Each row below holds a small network's activations on one record, seen along a few directions.
Each row is followed by the record's values for the fields KIPU, KUVUB, KELEB, SEF, GIZ, TOVEM.
Not every record has every field; a missing one is left out.
Other fields move the rows too, some of them a lot.
Strong random noise was added to every row along 20 fixed directions; ignore it. To show where, here is one row again and again, with new noise each time:
[  98  390  318 -306 -362 -499  529  175  198  143 -257  -36  406 -467
 -162 -166  304 -125  -25   41 -403  241  -84 -330   70 -135  484 -453
   45   51  444  205 -195  114  298]
[ 249 -342  346 -273  271  163 -158   28 -339 -306 -165  302  122  154
  359  233 -659  205  104  125 -228  -36   44 -135   78  163 -280  -34
 -193  -84 -118  432    1 -149 -411]
[ 367   -7  495  293 -175  -77   18 -177 -136 -208 -148  -14    8   91
 -115 -294 -524 -346  134   66   23    2 -161  144 -229  107 -394  110
  324 -172  105  -59 -248   71  168]
[  92 -136 -112 -103   89   70 -691  -11  540   45  256  -15 -532 -537
  -46  370   94  182  262  176  138  -51  148 -174  129  373 -318 -245
   95  -55 -305  108  237   96  358]
[ -18   -7 -112  401  -54    3  549   70  252   79  356  162  -63 -218
 -264   30 -121 -124  223 -166   40  213  156  226  338  155  173 -325
  525  430  324 -432   17  -52  298]
[ -19   30  440  135 -205   47 -396  221  -61  158 -244   -7  301  -50
 -552 -341  -95 -111  587  273  643  400  460 -482  454  141   -6  371
 -146 -116 -187 -136  261 -115 -111]
[-112 -119 -166  176 -209   90  223  113  119  -92 -439  320  -14   12
  217  382   72 -384  -95 -335 -267  -45  -47 -222  102  233  -79   46
  134  -84  390  452  146  439   44]
[  24 -273  221  214 -508  -47  515 -291   98  -31 -547  -15 -238   72
 -345 -192  323 -353 -205  347 -344  451 -580  113 -105 -327 -183  137
 -181 -184  -68   19  406  118 -414]
[ 145  882 -178  -45  603  -23 -164  114 -364  532  539 -213  142  406
  -46   89   54  -49  141 -152   71 -259  518  356  405 -218  162  499
   19  408  213  429 -295 -109  -68]
[  69 -278 -479  556    5  270  650  146  -10  104  189  253  405  112
 -420 -189  147 -381   14   45  218  207    3  -51  -39 -192  136  621
  -44  169  553  -31  -48  442  -69]
[ -41 -414 -540  306  159   98  190    9 -147   -7    9 -191  573  528
  366 -135  182 -175  218  165 -402 -455  267  357  115   50 -241  -30
   92  583  395   47 -132 -437  -27]
[ 630  -58  385  -47 -265  195 -176    0 -213  153 -100   69  382   84
  -17 -231  105  -31  315 -467 -207  131  151 -119 -500 -221  -44   19
 -353 -194  361   61 -204   82  119]
[-427  482 -250 -124 -162 -232 -497  395   94  -62   20 -300  115 -315
 -714 -626   21  220  376  171  -27 -425  391 -438  626  241 -150 -202
 -191  181   34 -254  417 -349  123]
[-108 -400 -166   99 -304 -140  430  451  421   61  227  524  121 -219
  121  525  178   35  109  -34  210  430  -35 -345   69   24  274 -336
  141   22  352  303   88  197  290]
[ 253 -835 -186 -151  -36   68  101 -197   77  685  705    3 -288  399
  200 -271  403 -316 -371  -72  308  -22  208   44 -402  -43  121  134
 -218  233  -75  126   80  -25  -90]
[ -93  152  422  -93 -393 -114 -345 -379  340  629 -226  -68 -416 -317
  471  310 -227  -26 -133  229 -241 -431  176 -104  294 -211 -193 -287
  365   88 -134   43  217   -5   -3]
[ 113 -163   27   19 -557  -92 -167  -18  189  242   98 -314  -67    9
  180   99  703   99  367    9  -54  120  403  250  -51  122  -93 -412
   47   37   95  -53  -80 -192  506]
[ 135 -260  145 -325   85 -129  -77  221 -391   63  279  202   70  535
  335   31 -411  203  -57 -162  290  225  -75   16  -84 -187  276  -41
   89  -43 -328    6 -301 -482 -155]
[ 601 -524  281  121 -274  -81   54   16  490  232 -248  597  174 -249
  249  427 -513   78  284 -119 -218 -412 -200 -344  -74 -103 -361 -448
  447   46  -11   44  165  218  213]
[  -7  -30 -130    4 -138  326 -110  -82 -353   84  305  181  127 -501
  121  411 -489  365  299 -277 -426 -704  513  424  623  349 -336   94
  324  457  343 -185 -270 -196  277]
[ -37  224  -48  360 -217 -173  -13  220 -128 -147  283  -21  386   21
  257  -19 -186 -255  156 -326  181  -11   19  189 -291   32  118  -18
  551   27  691 -112 -776  -92  796]
[ 378  -97 -178 -276  117 -470  -74  352  194   81  403 -274   85  344
 -427 -623 -181  247  356  630  269 -211  242 -174  232  171 -217 -378
  193  137 -608  -41   21 -314   86]

[-112 -356  600 -220 -491  337  383 -459 -708 -230   37  176  -16 -453
  556  351 -185  331 -635   60 -195  174   -4  250 -498  -96  175  402
 -492 -424  641  203 -588  373   31] => (KIPU fepuf; GIZ fize; TOVEM zudo)
[ -89  269   93  -38 -511 -215 -203  403  -52  404   58  -25   88  232
  -78  178   18  122  314  327  543   -2  525 -246  429    1  -76  277
  136 -202 -218  329  -66  162   78] => (SEF girar; GIZ pidid; TOVEM zudo)
[ 291  241  530 -440  620   94  199 -227 -505 -227 -381  -34  263 -151
   24  201   47 -138   75 -352 -250  481   31  274  252  355  445  168
  -79  152 -180  146 -365 -188 -201] => (KIPU fepuf; KUVUB pelad; KELEB fiv; GIZ pidid; TOVEM mis)
[  79 -575 -100    1 -324 -204  -76   98  283  127  -42  195  -49   91
 -168  299  703   -9  310 -325 -209 -188 -252  161   17  142 -432 -260
 -208  216 -222  178  592 -385   99] => (KIPU kodum; KUVUB pelad; KELEB fiv; GIZ pidid; TOVEM mis)
[ -38   88 -224 -251 -271  326 -316  374  -10  271  135  296 -163   37
  -92   10 -345   11  151 -559 -257  349   55 -262  185 -101  -10  -47
  119 -119 -186   97   66 -166 -225] => (SEF girar; GIZ sunup; TOVEM mis)
[-369 -114  392  115 -362   43  105 -354  -18 -115 -248 -199 -269 -196
  106   51  239 -211  -26  124   13  346  -22  318   78  158  -77 -100
   21  -33   -5 -216  137 -194  -35] => (KIPU fepuf; KUVUB pelad; KELEB fiv; GIZ pidid; TOVEM mis)
[  69 -188 -196  -54  134  156  132 -101 -106   44 -123  -48 -195  486
  207    0 -171  149 -116  -68  -93 -117   92  196  128    6   64  -94
  200   78 -450 -293   51  -70 -275] => (KIPU fepuf; KUVUB maz; KELEB vugop; GIZ sunup; TOVEM zudo)
[ 418  138 -151 -574  -64 -103  254  223 -203   92  100  -16   79  317
   57 -167   14  503  -93 -204 -271  -56  164  -73  -87 -167  253 -301
 -144 -169 -269   57 -254  149 -100] => (KUVUB maz; KELEB vugop; GIZ sunup; TOVEM mis)
[-181   23  610 -417  104 -325 -169 -341 -329  118  157 -232  193 -567
  165 -244 -583  376 -209  593  239 -913  555 -103  484  321   80  -26
  -10  365  -16 -338 -149 -240   47] => (KIPU fepuf; KUVUB maz; KELEB vugop; GIZ pidid; TOVEM zudo)
[ 284   34  325  -62  200  207  -93 -289   94  195  250  161 -433 -261
  177  458 -287  -43  218 -314 -450 -225  244  406  298  392 -514 -317
  185  315    5  366  268  -80  -56] => (KIPU fepuf; KUVUB maz; KELEB vugop; GIZ pidid; TOVEM mis)
[  33 -227 -361  230  165  574 -243 -194  189 -218 -154   49 -458  127
  171  239 -193  156  123 -247 -198  227  -93  240  -47  -22 -189 -194
  251  -87 -465 -572  147  -40 -168] => (KIPU kodum; KUVUB pelad; KELEB fiv; GIZ sunup; TOVEM mis)
[-202 -196  101 -431  -60 -335 -127   96  -11  194 -117    9  187   90
  455  341  531  291 -136    5  133  130 -129  -68  -19 -213  458 -197
 -206   20 -230  123  -31 -414   40] => (KIPU fepuf; KUVUB maz; KELEB vugop; GIZ sunup; TOVEM mis)
[ 100 -294   65  121  -43  109   25  -14 -249  248 -128  361  179  216
 -314   27  -35  -27   27 -345  -46 -252 -122   28  196 -126 -100  465
 -220  219   -3   16  330 -140 -296] => (SEF girar; GIZ fize; TOVEM zudo)
[-301   -9 -249  108  535  202 -957  156  348 -136  118  251 -240 -286
  -23  380  153   71  -19 -428  671  311 -490 -477 -360 -252  369  193
 -279 -203 -203 -295  279 -119   95] => (KIPU fepuf; KUVUB pelad; KELEB fiv; GIZ pidid; TOVEM zudo)
[ -59  314 -148 -409  -25 -220  192    6  302  309 -436 -150 -190 -268
 -176  343  527 -121  -30  238 -407  -30  148 -108  733  345   89  -54
  132   82 -345  617  275  290  -71] => (KUVUB maz; KELEB vugop; GIZ fize; TOVEM zudo)
[ 229  -44  301  -54 -152 -127  425 -189 -467 -519  133   59 -262  -16
 -554 -384  131   92 -218 -641 -349  -74 -527  527 -451  102 -176  -90
 -443  -65  222 -278  141 -130   48] => (KIPU kodum; KUVUB maz; KELEB vugop; GIZ pidid; TOVEM mis)
[ -74   -6   -5  134  844  266  200 -217 -165   14  121  313   48 -134
 -219  142   76  -22 -176 -482  -25 -139   57   38  294   30  432  260
 -479  561  427  -78  479  -67 -404] => (SEF mel; GIZ fize; TOVEM zudo)
[ 260  205 -176  -72  162 -251 -116  374 -140 -424 -411 -245  773  312
  424   18 -131  241  512  246  -39 -409  449 -188  142  335  -87 -318
  314  -44   89  183 -578   14  411] => (SEF ped; GIZ sunup; TOVEM mis)
[-250  280  467 -411   69   26 -692   12  -48  -79 -125 -128 -116 -492
    2  -89 -304 -231   18   88  172  235  264 -495  232  459   18   53
 -172 -254 -110  304   24  -89  -65] => (KIPU kodum; KUVUB pelad; KELEB fiv; GIZ pidid; TOVEM zudo)
[ 225  306  103  206    2 -184   74   89 -188 -451 -546   94  -31  204
 -578 -108 -264  117  245 -325  -30 -232 -296   82  297  153 -153   56
  202 -143 -253 -341  211   35   26] => (SEF mel; GIZ fize; TOVEM zudo)
[ 115  469  126    6  358   11 -586 -182  -77   69  180 -100 -350 -261
 -490   46 -129  116   -6    8  -18 -257 -186  169   39  -76 -183  522
 -114    1 -259  -65   21   54   58] => (KIPU fepuf; KUVUB maz; KELEB rifan; GIZ fize; TOVEM zudo)
[ 401  500   67 -128 -262 -283  491   76  230  587  -52 -244  158  223
 -363 -537  218 -419   51  -21 -307  148   83  -40   88 -183  119 -164
  284   75    7  268 -100  152   -8] => (SEF motod; GIZ sunup; TOVEM zudo)
[   0 -608  -79  145   42   71   92  -85  170 -410   20  -60  392 -133
  427  -75   33  163   64  516 -211  -94  -39  -58 -421   28 -144 -426
 -193  108  407  -55 -151 -132  120] => (SEF motod; GIZ sunup; TOVEM zudo)
[-302 -319 -394  458 -157  -37  696   24   69 -266 -177 -236 -169  438
 -345 -312  214 -171   17  468  393  710 -127  308  359   88  340  -23
  425   93 -391 -710   71 -186 -161] => (SEF ped; GIZ sunup; TOVEM zudo)
[ -94  184 -800 -243  252  304  314  163 -478   -8  349 -182   39  342
  143  160 -179  278   -8 -270 -309  -25  495  590  591  389  246  163
  593  282 -255 -118 -685 -154  101] => (KIPU kodum; KUVUB pelad; KELEB fiv; GIZ fize; TOVEM zudo)
[ 774 -139   84  169  253 -290  220 -243  305  -52  767  -95 -182 -402
 -860 -370  182 -126  239   93  -36 -211 -429  567 -374  291 -525  -71
   65  289   40  -55    4  -12  559] => (KIPU fepuf; KUVUB maz; KELEB vugop; GIZ sunup; TOVEM zudo)
[-340 -261 -344  292  307  -53 -253 -213  248   69  298 -229 -406  240
 -261 -243  160 -222 -137  368  271  168 -581  382  -94 -254 -186  229
  144  254 -537 -345  303 -590 -158] => (KIPU fepuf; KUVUB maz; KELEB vugop; GIZ sunup; TOVEM mis)
[ -59  301 -273  238  340  343 -413 -107  476  -26 -380 -303 -116  -31
  597  232 -186  -88  177  184 -180   55  455 -187  114  136   29 -432
  507    5  -23  -96  -91  226  101] => (KIPU kodum; KUVUB maz; KELEB rifan; GIZ pidid; TOVEM zudo)
[ 134   98  202  193  318    0  -17  -28 -131 -365  112 -133  188   72
 -198 -459 -217  -14  -45  628  244  143 -100 -182 -370 -225 -170  264
 -540 -235  341  249   23  168 -247] => (SEF mel; GIZ sunup; TOVEM mis)
[-200  293  275   22 -221  292  -61 -213 -383 -403   32  -30 -394 -596
 -386   49 -405  222 -136  228  -45  302 -127  228   90   10  -82  468
 -100 -358   62 -290 -184  210 -102] => (KIPU fepuf; KUVUB maz; KELEB rifan; GIZ sunup; TOVEM zudo)
[ 307 -194 -264 -141  450  186  603  456 -215 -391   81  331  760  144
 -313 -262 -392  110  207  193 -117  237   83 -383   43   52  145  144
 -311   24  220  328 -170  241 -407] => (KUVUB pelad; KELEB fiv; GIZ sunup; TOVEM zudo)
[ -37   82 -676 -391 -319  214  -69  520  178 -317  -73  -61  227 -435
 -484 -220  -31  291  290  427 -487  314 -129 -402  188   18 -315  -40
 -129 -355 -178  332  -95  131 -106] => (SEF motod; GIZ pidid; TOVEM mis)
[-137  282 -332 -490   24   93 -310  213 -386 -175  -30 -231   95   -7
 -116   14   33  334   74  125 -147   48   61   80  268   28  -32  290
 -109 -197 -447  129 -318 -196 -132] => (KIPU kodum; KUVUB pelad; KELEB fiv; GIZ pidid; TOVEM mis)
[ 216    6 -245 -608  283  199  248  -93  -86  -74  233 -238 -267 -266
  238  136  326  471 -192  108 -217  413  333   85   59  125  622 -361
 -171  -15 -218 -178 -355  162  -58] => (SEF ped; GIZ sunup; TOVEM mis)
[ 330  206  118  -85  447  126  231  -85   -3  -17  342  157 -279 -237
 -299  366 -153  146   59  188 -158  329 -160  315  131  -44 -107  180
  -35   41 -123  314  -44  201 -193] => (SEF girar; GIZ fize; TOVEM mis)

Here are new rows. What are their fields?
[ -33 -578 -269 -153    2  104  -76 -172  -53  235  223 -106  -68  214
  294   31  323   -4 -189  108   60    8  -98  279 -134  -48  -30  150
  -39  118 -277   48 -118 -333  -94] => (SEF motod; GIZ sunup; TOVEM mis)
[ 426  222  388  482  -41  156   14  -60  167 -122   97  437  -78 -209
 -113   78 -657   22  183 -550 -223  238 -520   49 -436 -537  -95 -330
  171  -65  473 -329   83  -34   42] => (SEF mel; GIZ pidid; TOVEM zudo)
[ 284 -416 -161   67  453  149 -204   73   96   14  -91  345 -114  625
  427  560  135  237   10 -464  397   99 -201  -51 -293 -186  222  -64
  -53 -115 -448  -73  207  -24 -133] => (KIPU kodum; KUVUB pelad; KELEB fiv; GIZ sunup; TOVEM zudo)
[-168 -177  338  592 -153  160 -146 -230   73  201 -118  216  142 -428
 -291  264  168   32  370 -249  720 -235  307   15  318  106   97  331
  -11  269  193 -800  382   18  259] => (KIPU fepuf; KUVUB pelad; KELEB fiv; GIZ pidid; TOVEM zudo)
[ 111   73 -181 -149  287 -301 -131  414  228 -204   51 -317  162  672
  149 -472  100  -26  189  324  326  426   52 -328 -311  -29  153 -524
   36 -206 -365  155  -99 -194  -23] => (KIPU fepuf; KUVUB maz; KELEB vugop; GIZ pidid; TOVEM mis)
[ 186  412  218 -215   85  115  -73  -87    6  317  109  298  118 -376
  569  512 -505  265 -168 -351 -419 -294 -182  -26 -203 -548  129 -135
  206  -15  310  180 -405  152   73] => (SEF motod; GIZ sunup; TOVEM mis)
[-247  -77 -505  233 -324  102   58  216 -142  223  132   35  223  130
 -171  -16    8 -489  124    8   83   49   56  155  394  138 -218  667
  383  129  127  302 -240  -62   65] => (SEF ped; GIZ sunup; TOVEM mis)
[-329  754 -613 -350  295  195 -273  -27  340  172 -233 -460 -287 -251
 -390 -256  200  -23 -209  528 -466  572 -454 -129  222 -618  237  194
   25 -149 -678  -42   10  -68 -486] => (KIPU fepuf; KUVUB pelad; KELEB fiv; GIZ sunup; TOVEM mis)
[-469  747 -309  -78    3   51 -670  187  181 -228 -448 -189 -279 -109
  -58   29 -272  306  147 -167  -90   98 -322 -192  257 -339   87 -301
  347 -267 -572 -592  100 -314  -62] => (KIPU fepuf; KUVUB pelad; KELEB fiv; GIZ pidid; TOVEM mis)
[ 337  212  112 -112  360   63   -6 -152  190  198  458   76   -7 -660
 -383  167 -148  370  352  -72 -432 -428  185  244  369  116 -196 -296
  -25  522   55 -173  203 -181  113] => (KIPU kodum; KUVUB pelad; KELEB fiv; GIZ sunup; TOVEM zudo)
[-322  -90 -105  159  373  240  472 -164   41 -367 -650   27   58  135
  438 -169 -131 -311 -513 -277  121  371 -121 -439 -245  -32  884 -271
  166  -72   97 -680  -77  353 -257] => (KIPU fepuf; KUVUB pelad; KELEB fiv; GIZ pidid; TOVEM zudo)
[-340  737  -49 -289  -47  -47    1  419 -119 -367 -680  -81  249  133
  248   44 -141 -196  -14 -196 -165  676 -150 -395  109  -58  468 -168
  276 -471  -92  253 -411  101  -78] => (KIPU fepuf; KUVUB pelad; KELEB fiv; GIZ pidid; TOVEM mis)
[ 267  276  438 -155   -1   81 -425 -304   63  557 -224  122   43 -508
 -349  -92 -161   63 -177  120  213  -32 -307 -392  -98 -672  207  596
 -161 -245 -340 -240   19  321 -192] => (KIPU fepuf; KUVUB maz; KELEB vugop; GIZ fize; TOVEM mis)
[ 350  418  623   76  100 -419  248 -296   69   41 -361 -369  -75  418
  172 -357  200 -468  -83 -134  -27  -22  138  112 -253  141  113 -475
   90    7  175   85   50  113   97] => (KIPU fepuf; KUVUB maz; KELEB vugop; GIZ pidid; TOVEM zudo)
[-250 -447   79  118  -63 -245  117 -223 -158 -549 -684 -170  -60  244
  244   87  137  -75 -189  440    4 -240 -352  203   73  296 -271   18
   10  -66 -255  -72  145 -164 -141] => (SEF girar; GIZ pidid; TOVEM mis)
[ 177  -10  449 -202  425  -36  -68 -225  233 -187  155   92 -366 -453
  154  143 -287 -292 -214  140  -72  187   43 -228  -53  512  -12 -215
  -39  -53  200  588   43  303   37] => (SEF mel; GIZ fize; TOVEM zudo)
[-148  529   63  376  607 -160  214  147 -149 -551  729 -397  179  257
   58 -106   61   97  375  131  276  576  348  673 -120  292  263 -469
  219  306  555 -124 -596 -515  563] => (KIPU fepuf; KUVUB pelad; KELEB fiv; GIZ fize; TOVEM zudo)
